Here are a small network's activations along a few directions, averaged over the inputs that share one value of a field.
Related values have similar rows: they may be neighbours, one step apart, or belong to one group.
In the rows, zero is written as 500.
Random noise pushes rows far along 2 fixed directions. That doesn't count. These rows show it; they differ only by the noise:
[288 584 469 509 403 378 489 603 501 459 417 510 614 283 365 504]
[326 599 510 517 421 412 438 566 494 515 458 475 602 313 369 477]
[449 585 549 525 593 540 233 391 485 599 454 397 518 452 605 458]
[363 631 575 530 407 441 401 545 484 595 535 431 602 329 310 434]


DULE, 13 values:
mased: [364 471 306 497 436 460 503 464 585 288 267 630 599 345 594 662]
bef: [621 514 555 502 520 504 462 547 441 601 480 453 476 570 496 351]
tig: [597 453 466 460 325 365 762 811 435 446 560 574 413 586 287 307]
laka: [573 326 337 407 640 465 565 463 443 442 251 607 383 716 909 464]
vafiv: [554 528 522 480 780 563 226 232 493 607 404 390 444 592 834 446]
gos: [444 370 494 555 292 527 771 576 605 340 540 688 594 399 333 792]
bavo: [461 659 838 523 560 587 330 467 375 925 775 209 479 587 197 180]
danaf: [445 566 429 500 474 496 424 515 520 405 437 502 617 373 407 566]
gedo: [613 340 412 571 554 593 621 427 588 273 505 581 396 540 768 843]
bufu: [722 349 531 614 583 728 559 349 607 374 727 448 232 778 833 780]
lafi: [362 482 309 353 389 226 923 755 465 290 337 721 523 432 197 486]
lota: [611 347 344 379 683 438 584 594 478 385 375 611 400 686 755 417]
dize: [379 485 381 487 432 503 590 447 576 351 447 623 657 325 499 644]
DULE is arranged as a line.
A walk along DULE starts at bufu and steps to its neighbour gedo. Put bef, vafiv, gos, bavo in the order it reaches them.
> gos, vafiv, bavo, bef
List every value one step from mased, in the order listed.
> danaf, dize
List every value one step from tig, in the order listed.
> lota

PEFE, 13 values:
dubuk: [592 358 350 477 702 558 460 422 504 375 316 557 394 612 888 539]
buru: [464 528 551 495 515 441 464 539 482 554 508 491 521 468 432 426]
gon: [575 500 530 507 408 484 587 553 510 529 641 503 488 534 407 465]
sisi: [372 339 248 452 412 358 872 690 568 103 265 747 503 434 601 787]
dun: [537 533 609 546 342 521 607 577 502 617 785 451 503 524 218 458]
rulaf: [417 542 491 523 485 513 461 482 487 516 448 457 564 390 455 482]
dagu: [412 578 495 479 514 461 438 492 499 487 433 464 525 473 504 486]
nuvag: [479 448 420 483 559 435 486 518 483 482 425 535 485 515 595 470]
dod: [302 555 417 480 394 413 526 564 538 378 393 565 613 339 377 557]
mazo: [433 517 460 480 585 508 366 410 526 461 384 535 536 443 585 543]
setis: [475 643 674 484 416 485 526 527 440 674 628 410 587 401 201 383]
mivu: [456 407 465 538 314 432 794 719 537 306 532 622 503 458 331 684]
mobor: [464 411 327 467 489 402 648 576 502 357 322 608 494 458 618 509]
PEFE is arranged as a line.
A walk along PEFE starts at dod and steps to its neighbour mazo. Put buru, gon, dagu, setis in the order it reaches them.
> dagu, setis, buru, gon
List every value one step from sisi, in the order listed.
> dun, mivu
